Each row below holds a small network's activations on one input, seen along a few directions.
Each table varies a few parts of the input and shows all the possible inputs, shuffled.
Descriptions start from the smaller parts, as in this example, which fits no table here: line(4) and (point or ring(9) or (values(3) and ring(8))).
Shared parts are said once, and a part with two or three values counts as separate values.

A family of inputs:
R1: [ 36 -19  29  -6 -17  35  -4  31  10  -2   6   6  37 -13]
R2: [-17  -2  31 -16 -11 -20 -24  -5  11  23 -36  21 -29  33]
R3: [ 18 -51 -27  -8   5  30 -19  24   4  12   6  12 -13 -12]
R4: [ 13  36  24 -19 -10  17 -23 -30 -11 -28  14  15  19 -20]
R5: [-24   9  -3  25 -17  16   6  23   3   5   8  50 -26  44]
R6: [ 20  36 -64  36  14 -72   1  12  42 -37 -76 -95   8   9]
R7: [ 24  36  32   0 -36  -9 -20 -18 -25 -21  13  26  -5 -13]
R8: [  3   6  20 -34   1 -20  -5 -38  25  40  12 -22  17  -2]
R9: [-17 -67  -8  -4  17   8   8  24 -29  11  -2   2  -2 -15]
R10: [-31   8  -8  -3  11 -10  40   6   0   7  63  12  30   9]
R11: [ 14 -44  11  -7  -9  -1  30  18 -28  19  21 -17  29 -28]
R12: [ 23 -44   2  -3 -19  17   4 -11   7  14  22 -11  33 -23]
R13: [ 37 -19 -60  72  19 -32   9  28   6 -65 -69 -83  34  13]
R14: [ 23  34  23 -41 -13  -7   2 -17  25  29 -14   9  18   0]
R15: [  6  13  24  -5   3   7 -18 -44 -18  -3  30 -20   5 -34]
R16: [-11  15  12 -25  12 -19 -13 -18 -40 -15  45  -4  16 -24]
R17: [-32 -18  -8 -42  25 -32   7 -10  -3  31 -14   0 -24  -3]
R18: [ -3  31 -76  87  24 -34  29  13  26 -55 -40 -74  24  41]
R19: [-12   5  19   4 -18   1 -32 -21 -26 -26 -16  31 -42  -1]
R20: [-40  -5 -29   8  28   7  35  26 -17  19  28  24 -19   8]
R21: [  0  21  15 -13  15  34 -37   4 -19 -23 -10  17 -31 -12]
R22: [ 23  25  58 -19 -16 -33  -8   9  26  21  -9  15   1   8]
R23: [ -3  12 -16   8 -18  16  41 -25  19  23  48  -3  10  -1]
R24: [ -3   1 -20 -11   3  19 -26 -36 -30   3   5  -2 -43 -25]
R25: [ 17 -39  13  21 -20  19 -17  39 -17   7 -24  40 -14  10]
R26: [-32   9 -19   5   6  39  12   7  22  -4   5  45  -7  26]
R27: [-32  -5 -24  19  29  28  10   3  15  18  26  26 -15  13]
R28: [ -4   9   5 -36  -3   9  -5 -14  14  31 -43   9 -25  12]
R29: [ 24 -36  34  10 -51   3   1   7   2  -6   2  19  27  -2]
R30: [-17  16  30  23 -36   2  25  -6  17  -5  32  26  16  33]
R31: [-23  -8   2 -20  24  -2 -11   0 -44 -12  12  -9 -42 -29]
R32: [  2  14  18 -37  18 -42  21  -1  -4  41  11  -9  13 -17]
R33: [ -3  -9  -8 -37  13  -5 -12 -15  24  38 -14  -9 -37  -3]
R34: [-11  29  18  12  -2  29  29   0  26  -2  29  26  34  13]
R35: [ 18  36 -54  61  26 -46 -16 -10 -13 -87 -51 -92   7   6]
R36: [ 15 -36   5  -3   1  47 -18  42   2  -1 -19  21  -3  -1]
What is each input in this table made of?
> values(4) and (point or (values(2) and line(4)))
Which other rows does R3 become when the values(4) part takes its other values? List them by row number.
> R24, R27, R33
Which other rows does R10 become when the values(2) part takes its other values? List them by row number.
> R20
List by row number the other rows that have the values(4) part in common with R1.
> R3, R9, R11, R12, R13, R25, R29, R36
Which other rows does R5 become when the values(2) part takes its other values? List them by row number.
> R30
